These are the activations of a small neural network, seen along a few directions. Each row is one input.
Each table varies a few parts of the input and shows all the possible inputs, shuffled.
Descriptions start from the smaller parts, as in this example, which fits no table here: values(2) and (point or ring(11) or (line(4) and ring(5))).
Shared parts are said once, and a part with two or three values counts as separate values.

Other details of the inputs vary at random and push rows far along two fixed directions, the same in every table; ignore that.
To show where, the next rows are all for the same input, with only those details redrawn:
[-10  15   1  -4   3  -5  11  -3   5 -14   8]
[ 17 -21   5  12  21   5 -17  10 -14  25  -7]
[ -3 -25   5 -13   7   1   4   6 -10  -1   4]
[ 13  19   2  25  19  -1 -12   3   0  14  -7]
[ -2 -26   5 -13   7   1   2   6 -11   0   4]
[ -9  16   1  -3   3  -5  11  -3   4 -15   6]
[ -1 -25   5 -13   8   2   2   6 -11   0   3]
[-10  15   2  -4   3  -5  11  -3   4 -15   7]

Rows:
r1: [ -9  13   1  -8  -6  -9   7   6  11 -15  -3]
r2: [  7  24   2  22   2   3 -10  -5  -3  20 -13]
r3: [ 24 -22   3   6   6   3 -25   0  -9  27 -19]
r4: [ -3 -25   2 -17 -10   4   2   1  -8   7  -8]
r5: [  0 -27   3 -14   5  10   2   0  -2   7   9]
r6: [ -5  11   1 -10  -7 -12   2   0  11 -19  -2]
r7: [ 11  20   3  24  18  -2 -11   2   1  14  -6]
r8: [ -7  16  -2 -12 -13  -1  12   0   9  -9   0]
r9: [  9  21   1  22  12  -4 -12   7  -2  16 -10]
r10: [ -4 -25   2 -16  -1  -1   1  14  -6   1  -5]
r11: [ -3   2 -19  11 -25   7   2  -9   2 -22  15]
r12: [  7 -25   3 -21  -7   0  -4   3  -3   3  -1]
r13: [  8  18   4  26  13   7 -12  -8   7  18  -6]
r14: [  0 -21   1 -18  -5   6   2   5 -12   9   3]
r15: [ -4 -36 -22   2 -12   1 -11   2  -9  -5  11]
r16: [-7 16  2 -7 -4  2 11 -7  6 -8 11]
r17: [-13  16   5  -3  -7   1  11 -13   4  -9   5]
r18: [ -6  16   0 -11 -13  -3   9  -1  11  -9   1]
r19: [ -8  12   1  -3   9  -2  11  -3  10 -15   8]
r20: [ 15  12 -17  47 -12   1 -11 -11   4   7  -3]
r21: [ -9  15   0  -8 -14  -4  11  -7  11 -11  -5]
Q: Describe the family of inputs behind these rows.
A: values(3) and (point or line(6))
Q: The inputs of r10 and r8 match in every part but the values(3) part. If r1 is changed in the same way as r10 into r8, which row does it become?
A: r18
Q: Change only the values(3) part in r17. List by row number the other rows that result.
A: r7, r16
Q: Which other rows agree with r2 in the values(3) part? List them by row number.
A: r3, r4, r13, r17, r20, r21
